Each row below holds a small network's activations on one input, seen along a few directions.
In each table, some parts of the input vary, and every possible input appears once, in random order.
A made-up example of a description, with smaller parts first: one of 4 places along a line, together with either a single point or one of 9 places along a line or (one of 2 separate values, together with one of 5 places around a ring).
Shared parts are said once, and a part with two or three values counts as separate values.
In the rows, 100 means zero.

Table:
R1: 73  26  98  74  116  82  76  98  142  102  167  122  106  52  111
R2: 125  117  57  59  95  63  118  129  95  53  110  90  98  121  81
R3: 155  129  36  81  107  95  79  87  92  87  78  101  136  111  88
R4: 116  111  141  87  74  64  73  57  91  125  64  118  107  83  88
R5: 92  111  128  140  56  57  99  80  116  123  82  101  81  77  140
R6: 102  112  76  70  94  72  112  63  109  139  88  88  118  46  80
R7: 135  135  112  131  52  106  81  109  69  70  77  66  90  126  103
R8: 104  115  85  90  58  85  134  120  69  60  99  62  105  151  120
R9: 54  52  83  65  147  76  40  83  96  132  117  119  83  52  105
R10: 91  123  104  127  106  160  149  145  121  86  134  95  133  169  104
R11: 101  127  69  114  165  131  151  155  107  60  124  127  115  111  82
R12: 89  26  145  133  80  121  68  79  113  134  102  78  74  73  133
R13: 84  162  67  107  183  137  102  127  85  92  109  119  111  112  59
R14: 113  99  94  47  79  71  121  113  127  93  101  92  116  45  103
R15: 151  142  85  121  89  107  89  61  61  88  72  121  91  105  98
R16: 52  28  133  62  90  105  80  113  109  111  123  70  83  97  150
R17: 117  135  124  161  130  157  118  143  91  97  78  86  94  152  105
R18: 79  22  127  107  101  94  60  47  101  145  90  136  65  82  90
R19: 66  85  118  87  43  62  141  92  118  94  91  81  107  93  124
R20: 101  144  118  136  136  154  109  98  90  108  96  129  87  145  37
- The inputs of R13 and R17 match in every part but one. If R6 is changed in the same way as R13 into R17, which row does it become? => R5
- What do these inputs look like to the network? => one of 4 places along a line, together with one of 5 places around a ring
- Which other rows does R18 become when the place on the line of 4 takes its other values? List them by row number. => R4, R15, R20

Table:
R21: 75  101  101  133  158  170  101  149  101  94  116  126  102  156  81
R22: 104  68  106  61  87  66  73  59  101  139  85  95  99  44  97
R23: 132  160  100  140  113  120  114  101  93  90  83  115  84  150  79
R24: 56  10  136  93  119  129  59  106  99  143  119  97  89  69  117
R25: 106  72  134  101  76  77  71  49  93  140  94  82  80  70  123
R26: 79  69  136  97  53  73  80  73  94  112  98  83  91  71  143
R27: 107  154  102  137  92  118  128  122  96  64  84  113  96  151  101
R28: 108  143  70  114  98  105  140  143  111  53  102  98  110  146  91
R29: 122  149  50  97  125  106  128  125  99  61  111  114  125  117  66
R30: 98  56  82  49  92  63  98  71  98  111  116  85  110  39  114
R31: 127  159  65  104  122  109  112  105  100  90  82  124  110  135  55
R32: 86  58  117  76  64  62  96  97  115  101  111  68  105  53  133
- What do these inputs look like to the network? => one of 2 separate values, together with either a single point or one of 5 places around a ring
- Which other rows does R28 become when the place on the ring of 5 takes its other values? List them by row number. => R23, R27, R29, R31
- Which other rows does R27 become when the choice among 2 separate values takes its other values? List them by row number. => R26

Table:
R33: 97  110  99  111  134  114  112  142  110  75  137  93  119  104  98
R34: 88  44  79  60  93  110  70  87  89  100  128  93  92  64  116
R35: 114  85  141  105  88  79  53  59  85  154  90  87  64  69  112
R36: 103  137  82  153  104  129  129  146  86  49  99  111  95  169  101
R37: 138  149  60  75  91  53  126  98  127  78  105  90  146  85  76
R38: 114  81  68  31  56  40  117  68  103  93  95  87  122  48  117
R39: 94  137  93  144  115  135  135  147  108  66  66  114  90  175  91
R40: 101  148  85  130  124  137  121  115  96  86  70  144  107  178  84
R41: 88  73  138  114  68  97  61  50  88  121  120  67  73  73  119
R42: 132  160  76  130  127  124  114  109  82  86  79  129  72  167  63
R43: 85  114  85  106  148  104  101  119  108  117  96  116  130  112  73
R44: 90  54  159  119  61  90  74  89  99  115  121  80  92  82  139
R45: 61  38  115  69  106  102  102  120  103  103  86  95  93  62  121
R46: 68  48  113  72  95  96  98  120  83  87  127  95  91  56  126
R47: 117  150  65  141  95  153  109  113  87  60  106  112  88  159  75
R48: 75  60  172  105  77  91  82  88  121  134  92  79  78  91  135
R49: 66  53  110  61  105  109  97  90  90  126  94  128  110  57  100
R50: 151  193  57  104  60  85  141  100  104  51  69  107  122  139  85
R51: 126  112  66  107  152  105  107  104  104  122  110  106  108  106  64
R52: 122  111  125  79  34  23  88  38  117  113  90  73  99  60  127
R53: 79  71  155  107  89  90  64  57  96  146  77  102  100  81  128
R54: 104  47  82  61  114  94  94  79  84  133  105  112  84  63  98
R55: 82  110  106  109  141  120  128  142  128  97  105  93  112  104  84
R56: 106  114  70  109  124  120  79  119  102  87  131  87  113  98  68
- What do these inputs look like to the network? => one of 4 places along a line, together with either a single point or one of 5 places around a ring
- The inputs of R51 and R42 match in every part but the place on the line of 4. If R37 is changed in the same way as R51 into R42, which row does it become? => R50

Table:
R57: 88  63  92  67  81  85  92  90  93  90  103  92  104  45  112
R58: 79  71  133  80  64  80  113  102  118  88  103  81  100  71  147
R59: 99  132  98  118  92  105  146  133  112  54  102  95  111  128  117
R60: 117  148  85  128  92  103  98  100  104  79  93  88  101  140  83
R61: 104  101  125  103  66  71  69  44  85  137  77  100  91  81  113
R62: 58  24  138  118  128  138  67  115  87  147  119  107  81  98  116
R63: 123  157  85  132  91  107  106  69  88  95  60  108  97  142  82
R64: 107  72  93  52  121  67  96  86  103  131  114  106  119  36  92
R65: 113  126  62  90  111  108  129  118  96  59  107  109  102  116  87
R66: 80  89  113  138  148  169  96  153  96  104  108  126  84  152  81
R67: 128  132  54  75  140  91  120  120  113  100  109  114  120  112  55
R68: 105  85  122  98  65  75  68  70  104  117  104  74  89  79  114
- What do these inputs look like to the network? => one of 2 separate values, together with either a single point or one of 5 places along a line
- The inputs of R64 and R67 match in every part but the choice among 2 separate values. If R61 is changed in the same way as R64 into R67, which row does it become? => R63
